A small network was shown many inputs. Here are its activations along a few directions, one row for each input.
In each table, some parts of the input vary, and every possible input appears once, in random order.
A made-up example of a description, with smaller parts first: one of 3 separate values, together with either a single point or one of 9 places around a ring or (one of 4 places along a line, together with one of 5 places around a ring).
Shared parts are said once, and a part with two or three values counts as separate values.
In the rows, zero is written as 128.

Other details of the inputs shift rows strongly along three fixed directions, in all tables alike. That doesn't count.

A family of inputs:
r1: [125 154 132 119  67 171 127 195 152 116 136]
r2: [ 58  66 106 181 129 140 162 131 152  68 139]
r3: [ 94  74 167 111 138  61 160  71  81 141 138]
r4: [138  82 120 119 156  81 135  68  90 156  95]
r5: [227 153 170  63 141 184 109  96  82  95  95]
r6: [ 63 129 163  98 103 103 174 218 169 108 129]
r7: [105 148  74 191 186 133 124  80 165 154 165]
r8: [116 156 115 106  92 154 133 203 160  97 135]
r9: [143 130  73 210 140 162 112  65 156 129 173]
r10: [ 46  71  91 181 145 144 165 137 146  89 116]
r11: [135 152  62 223 166 157 110  80 141 147 161]
r12: [122 147 112 118  78 177 119 138 155 121 143]
r13: [119 100 140 115 156  74 147 109  66 156 118]
r14: [ 64 102 136 197 109 103 163 135 159 114 172]
r15: [ 64 108 117 178 133  89 162 144 164  92 176]
r16: [ 46  86  79 174 104 107 148 120 168 124 121]
r17: [120  96 125  82 117  95 129  92  43 149 107]
r18: [108  88 131  92 156  75 144  83  71 156 114]
r19: [130 159 113 127 110 166  98 203 151 135 112]
r20: [162 174  87 163 136 175  95  87 140 128 168]
r21: [152 148 125 158 140 132 134 143 149 104 158]
r22: [106 137 154  70  82 158 157 214 166 152  91]
r23: [149 140 175  75 100 109 125 119  79 126 132]
r24: [130 112 163 119 169  60 114  96  77 136 137]
r25: [167 131 198  37 120 162 149 162 104  99  69]
r26: [108  74 178  74  78  70 146 111  94 117 109]
r27: [200 174 114  84 147 148  84  81  52 159 114]
r28: [ 73  81  94 176 193 140 162 108 165 105 119]
r29: [133 141  73 208 166 138  80  84 156 122 183]
r30: [207 151 106 138 219 116  99  64  72 154 126]
r31: [137 186 159  97 111 165 130 167 175 141 134]
r32: [169 117 178  82 111 112 133 108 108 146  87]
r33: [123  95 187 102 109  75 125 157  81 115 126]
r34: [132 161 161 123 120 147 115 201 186 132 126]
r35: [143 161 118  78 103 174 122 166 196 147  85]
r36: [160 155  92 166 142 154 111 133 137 111 157]
r37: [100  81 183  80  84  72 153 110  74 118 127]
r38: [116  92 145 119 167  64 125 130  72 149 119]
r39: [207 177 176  60 116 127  79 140  88 120 112]
r40: [201 137 131 122 176 114  99  10 100 153 120]
r41: [158 144  74 166 121 168 110 102 159 144 107]
r42: [165 120 151  88 112 112  95 153  67 123 121]
r43: [156 172  75 166 167 162  74 110 143 142 146]
r44: [ 71 116 169 112 101 105 181 228 163 111 126]
r45: [ 75  86  85 185 107 109 131  82 167 112 148]
r46: [188 171 143 120  99 198 115 125 166 133 145]
r47: [ 51 105  95 158 135  94 155 164 128 110 135]
r48: [104  51 165 132 101  49 152  77  81 122 118]
r49: [ 63  91 140 186 125 108 174 126 177 136 153]
r50: [135 184 131  65 119 163 133 229 171 126  95]
r51: [158 170 136 165 151 158 122 111 155 149 150]
r52: [141 171  98 146 132 173 120 182 143 126 118]
r53: [158  77 127 122 111  86 118  61  64 127 115]
r54: [109 140 135  84  55 173 143 213 144 137  91]
r55: [207 215  93 128 185 192  60 117 171 159 132]
Each input here is: one of 5 places around a ring, together with either a single point or (one of 2 separate values, together with one of 5 places along a line).
Changing only the place on the ring of 5 turns r29 into r55. The same change can be made to r8. Which row results?
Answer: r50
Changing only the place on the ring of 5 turns r27 into r20. The same change can be made to r17. Which row results?
Answer: r12
Which other rows agree with r23 in the place on the ring of 5? List them by row number.
Answer: r5, r14, r15, r21, r26, r33, r37, r39, r46, r48
Which other rows agree with r31 in the place on the ring of 5? List them by row number.
Answer: r3, r6, r24, r25, r32, r34, r40, r44, r49, r51
Which other rows does r35 become when the choice among 2 separate values takes its other values? List them by row number.
Answer: r4
Which other rows does r36 become when the place on the line of 5 takes its other values? List them by row number.
Answer: r1, r9, r42, r53
